These are the activations of a small neural network, seen along a few directions. Each row is one input.
In each table, some parts of the input vary, and every possible input appears once, in random order.
Descriptions start from the smaller parts, as in this example, which fits no table here: one of 4 places along a line, together with either a single point or one of 11 places around a ring or (one of 2 separate values, together with one of 8 places around a ring).
Shared parts are said once, and a part with two or three values counts as separate values.
(in the rows, 128 means zero)

Other details of the inputs vary at random and push rows far along two fixed directions, the same in every table; ignore that.

A family of inputs:
row 1: [187 168 139 197 142 160 168 127 144 123  76 103  95 158]
row 2: [ 57  80 114  62 105  90  86 126 109 133 182 160 168 100]
row 3: [ 53  93 135  67 122 103  98 116 106 113 158 153 147 124]
row 4: [125  81 199 118 141 136 106 212 121  40 175 112 160 118]
row 5: [192 187 138 178 118 159 173 156 136 130 136  68 116  84]
row 6: [ 43  88 122  58 116  97  91 109 107 122 157 155 157 126]
row 7: [120 133  84 128 126 110 131  76 131 173  91 160 109 149]
row 8: [113 158  48 126 114  99 143  39 132 223  85 160 100 136]
row 9: [188 176 147 182 127 154 159 149 143 113 118  84 109 117]
row 10: [ 61  64 131  65 135 101  84 119 115 120 147 171 157 150]
row 11: [208 159 130 169 132 158 152 160 156 139 120  87 119 119]
row 12: [200 150 123 178 145 165 159 132 152 153  80 107  99 160]
row 13: [104 152  91 116 121 118 134  82 123 171 113 131 119 124]
row 14: [112 160  56 118 111  98 135  53 130 213 112 148 110 114]
row 15: [192 165 144 182 148 150 163 144 145 117 103  95 102 132]
row 16: [108 144  95 131 133 104 143  69 122 159  94 155 100 144]
row 17: [114 168  56 115 100  95 131  58 126 204 127 147 110  93]
row 18: [207 167 127 185 139 153 160 142 150 134 101 105 105 134]
row 19: [120  78 193 111 133 153 103 217 122  52 174  98 171 126]
row 20: [ 59  76 118  70 128  89  85 105 113 125 140 181 151 144]
row 21: [ 58  87 123  69 106 108  94 136 110 126 181 147 162 102]
row 22: [144  69 196 118 151 143  98 204 131  42 155 130 159 148]
row 23: [ 95 133  92 116 126 119 129  74 119 167  94 148 112 152]
row 24: [112 176  57 120  88  91 134  70 115 200 152 143 115  68]
row 25: [131  62 197 114 160 159 101 204 132  54 137 122 156 169]
row 26: [101 177  66 115 108  87 143  52 120 189 130 143 103  88]
row 27: [108 140  85 107  99 110 122 107 121 178 162 128 135  85]
row 28: [113  65 213 121 156 142 102 192 123  24 139 130 159 169]
row 29: [ 61  86 132  87 129  93  88 108 112 110 138 180 147 143]
row 30: [197 171 135 187 116 153 150 163 144 121 139  86 122  90]
row 31: [ 59  71 120  81 135  91  93  97 112 122 120 198 139 169]
row 32: [191 159 128 194 142 152 159 127 150 130  77 117 101 158]
row 33: [ 51  83 118  57 118 100  90 114 111 129 161 162 152 125]
row 34: [134  75 198 126 147 142  97 200 134  38 153 128 161 147]
row 35: [126  62 210 122 166 159 111 195 125  43 110 128 144 191]
row 36: [194 149 136 179 147 176 159 145 149 139  81 102 103 164]
row 37: [186 179 143 171 120 164 162 166 136 128 139  67 119  89]
row 38: [103 146  98 126 128 115 146  68 117 161  91 150 103 143]
row 39: [180 173 137 171 139 159 162 135 139 139  99  89 103 129]
row 40: [118  79 198 115 157 145 114 181 121  48 132 126 151 158]
row 41: [121 145  85 110 113 115 127  92 130 180 138 134 122 108]
row 42: [206 163 128 177 118 157 149 167 147 133 140  82 123  91]
row 43: [185 180 144 186 113 154 160 160 137 116 140  74 118  92]
row 44: [ 96 154 102 107 114 108 137  84 115 156 134 135 120 102]
Description of these inputs: one of 4 places along a line, together with one of 11 places around a ring.
Q: Changing only the place on the ring of 11 turns row 22 into row 9. The same change can be made to row 31. Which row results?
A: row 1
Q: Changing only the place on the ring of 11 turns row 39 into row 20. The same change can be made to row 3. Which row results?
A: row 17
Q: Change only the place on the ring of 11 in row 4. List by row number the other rows that result.
A: row 2, row 5, row 19, row 21, row 24, row 27, row 30, row 37, row 42, row 43
Q: Change only the place on the line of 4 in row 19. List by row number the other rows that result.
A: row 6, row 13, row 23

A family of inputs:
row 45: [130 125 117 131 128 129 127 120 130 143 116 136 125 138]
row 46: [137 127 114 123 123 124 123 129 133 144 138 128 133 116]
row 47: [201 126 174 180 154 170 144 185 150  83 105  98 122 157]
row 48: [127 135 120 121 121 129 127 128 128 140 140 119 132 113]
row 49: [134 124 117 130 131 124 125 120 132 141 117 138 124 137]
row 50: [127 128 120 134 129 126 129 115 130 135 113 138 121 142]
row 51: [127 138 124 126 123 120 129 124 125 131 141 125 128 109]
row 52: [137 123 113 127 128 126 123 125 134 144 125 137 128 132]
row 53: [122 145 128 128 125 121 136 119 122 126 134 124 123 111]
row 54: [135 127 113 127 117 127 123 131 133 145 137 128 134 117]
row 55: [117 143 129 125 124 124 136 120 120 126 134 121 124 113]
row 56: [118 140 128 136 125 122 134 114 122 123 121 131 121 127]
row 57: [130 129 120 134 132 123 130 115 130 135 114 139 120 140]
row 58: [133 122 113 129 124 131 126 126 133 146 124 134 129 134]
row 59: [124 134 125 136 129 122 132 112 126 127 115 137 120 136]
row 60: [131 122 114 127 125 131 126 126 132 146 124 133 130 134]
row 61: [124 115 124 113 124 130 118 138 129 135 141 126 139 122]
row 62: [115 142 130 129 129 126 136 113 121 125 120 125 120 128]
row 63: [127 133 118 128 116 127 126 130 128 140 141 123 132 112]
row 64: [116 143 128 127 122 126 136 120 119 126 133 119 125 113]
row 65: [124 128 122 127 133 130 131 115 128 137 112 133 120 142]
row 66: [133 136 118 125 122 122 126 127 130 139 142 124 131 110]
row 67: [119 135 126 135 127 127 135 113 124 130 114 131 121 138]
row 68: [130 135 120 120 123 125 126 128 129 139 141 121 131 112]
row 69: [115 142 129 130 120 125 136 122 119 126 134 120 125 114]
row 70: [188 133 180 177 151 173 151 183 143  80 106  88 122 154]
row 71: [133 124 120 123 135 126 125 119 132 140 118 137 125 138]
row 72: [123 143 126 133 121 119 134 120 121 125 135 126 124 111]
row 73: [ 89  91 155 100 140 120 110 134 117  93 130 146 141 152]
row 74: [100  90 145  98 127 115  99 150 121 101 158 142 153 125]
row 75: [121 141 128 136 127 121 134 114 124 122 122 133 121 126]
row 76: [121 141 129 132 131 119 135 113 123 123 122 131 120 125]
row 77: [191 138 182 179 141 168 148 194 141  71 127  84 128 130]
row 78: [133 128 116 119 123 129 125 130 132 146 137 123 133 118]
row 79: [123 125 122 133 129 128 130 117 128 135 113 137 122 143]
row 80: [126 107 123 119 127 127 115 134 131 131 130 141 137 139]
row 81: [135 128 115 119 124 127 124 130 133 145 137 124 132 117]
row 82: [133 127 113 127 117 129 125 131 132 147 136 126 134 117]
row 83: [126 135 118 127 116 128 127 129 128 140 140 121 133 113]
row 84: [102  82 144  96 127 126 100 156 123 108 152 137 155 133]
row 85: [121 116 131 120 139 123 123 121 129 124 118 141 126 145]
row 86: [139 123 113 125 130 126 125 123 135 145 125 135 127 131]
row 87: [123 135 128 128 134 124 135 112 126 129 114 132 119 137]
row 88: [130 127 122 130 135 123 130 114 131 135 114 138 120 140]
row 89: [122 143 126 134 120 120 133 120 122 124 135 127 125 112]
row 90: [124 133 126 134 131 120 133 113 125 128 115 136 120 136]
row 91: [136 124 115 121 131 129 126 124 134 146 124 132 127 133]
row 92: [117 143 130 128 130 125 137 113 122 125 120 126 119 127]
row 93: [132 124 117 131 128 127 125 120 132 141 117 138 126 138]
row 94: [123 141 125 122 122 126 132 124 124 133 139 120 127 111]
row 95: [128 130 122 127 136 127 132 114 130 137 113 134 119 141]
row 96: [127 140 125 123 124 122 130 124 126 131 140 124 127 110]
row 97: [122 140 124 127 118 128 132 125 123 134 139 119 128 111]
row 98: [117 142 127 134 118 124 135 122 120 126 134 124 126 113]
row 99: [124 135 127 129 134 122 134 111 127 129 115 134 119 137]
row 100: [121 141 128 135 128 119 134 114 123 123 122 132 120 125]
row 101: [127 135 121 120 122 128 127 128 129 139 141 120 131 113]
row 102: [126 138 123 129 119 121 128 125 125 130 141 127 129 110]
row 103: [135 126 116 131 129 126 125 118 133 141 117 139 125 137]
row 104: [122 134 125 136 127 123 133 113 126 129 115 135 121 137]
row 105: [175 181  97 166 112 139 155 117 142 170 123 101 109  99]
row 106: [120 134 126 136 127 126 135 113 124 130 114 133 120 138]
row 107: [138 124 114 123 131 127 126 123 135 146 125 134 126 132]
row 108: [ 97  81 142  96 125 123  98 154 122 108 153 142 157 133]
row 109: [115 143 128 135 125 126 137 114 122 126 120 127 121 128]
row 110: [121  99 133 110 126 122 107 148 129 118 147 137 147 126]
row 111: [132 135 117 129 118 123 125 128 130 138 142 126 131 111]
row 112: [132 123 114 125 126 132 126 126 132 147 124 130 128 134]
row 113: [123 139 123 130 116 126 131 126 124 133 139 123 128 111]
row 114: [126 142 124 123 123 124 132 123 125 133 139 121 126 110]
row 115: [125 134 126 132 133 121 134 111 126 128 115 135 119 136]
row 116: [115 142 129 132 126 126 137 114 121 126 120 125 120 128]
row 117: [125 138 123 130 116 123 129 125 125 131 140 126 129 111]
row 118: [115 142 128 132 118 125 135 121 119 125 134 122 126 114]
row 119: [123 127 122 133 129 129 131 116 129 136 113 135 122 143]
row 120: [123 141 124 124 121 128 132 124 123 134 138 119 127 111]
row 121: [ 91  82 150 101 138 123 106 139 119  99 129 149 143 157]
row 122: [132 136 119 122 124 124 127 127 130 139 141 123 130 111]
row 123: [125 134 120 124 118 129 127 129 127 140 141 119 132 113]
row 124: [122 140 123 129 117 127 132 125 124 133 139 121 129 112]
row 125: [120 141 131 129 132 121 135 113 123 123 122 130 120 127]
row 126: [ 71  31 176  60 141 113  69 179 116  62 172 160 179 148]
row 127: [134 124 115 120 130 131 126 124 134 147 124 131 127 133]
row 128: [134 126 119 123 135 128 127 118 132 143 116 134 123 137]
row 129: [ 94  92 152  99 128 114 102 148 116  92 157 144 150 124]
row 130: [178 177  95 171 123 146 160 106 144 179  96 108 100 125]
row 131: [124 108 125 116 123 123 111 141 130 127 144 136 143 123]
row 132: [183 126 194 164 151 168 143 201 138  60 131  84 133 134]
row 133: [ 96  83 154  99 143 124 106 141 122  96 129 148 142 157]
row 134: [122 143 127 130 124 119 135 119 122 125 135 125 124 111]
row 135: [190 142 182 174 154 168 152 182 142  75 112  86 120 142]
row 136: [197 107 183 164 159 170 133 198 150  75 115 100 134 159]
row 137: [133 124 115 122 128 132 126 125 132 147 123 130 128 134]
row 138: [120 136 127 129 131 128 135 112 124 131 113 129 119 138]
row 139: [131 127 119 123 133 130 128 119 131 144 116 132 124 138]
row 140: [128 125 118 127 129 131 128 120 130 144 116 132 125 139]
row 141: [130 126 119 124 132 131 128 119 130 144 115 132 124 139]
row 142: [138 124 112 129 126 127 124 124 135 145 124 137 128 132]
row 143: [ 83  94 157 107 132 118 109 138 113  86 137 146 144 142]
Q: Describe the family of inputs behind these rows.
A: one of 9 places around a ring, together with one of 11 places around a ring
Q: Changing only the place on the ring of 11 turns row 121 into row 65. The same change can be made to row 69. Which row results?
A: row 64
Q: Changing only the place on the ring of 11 turns row 96 into row 94. The same change can be made to row 122. Which row results?
A: row 101
Q: Changing only the place on the ring of 11 turns row 88 into row 79. The same change can be made to row 136. Which row results?
A: row 45
Q: A walk changes only the place on the ring of 9. It starts at row 50 and steps to row 104. List the rest of the walk in order.
A: row 56, row 77, row 117, row 105, row 54, row 80, row 93
Q: Change only the place on the ring of 11 in row 131. List by row number the other rows that result.
A: row 46, row 54, row 61, row 78, row 81, row 82, row 84, row 108, row 110, row 126
Q: Change only the place on the ring of 9 in row 67. List by row number the other rows that result.
A: row 60, row 83, row 108, row 109, row 118, row 119, row 124, row 130
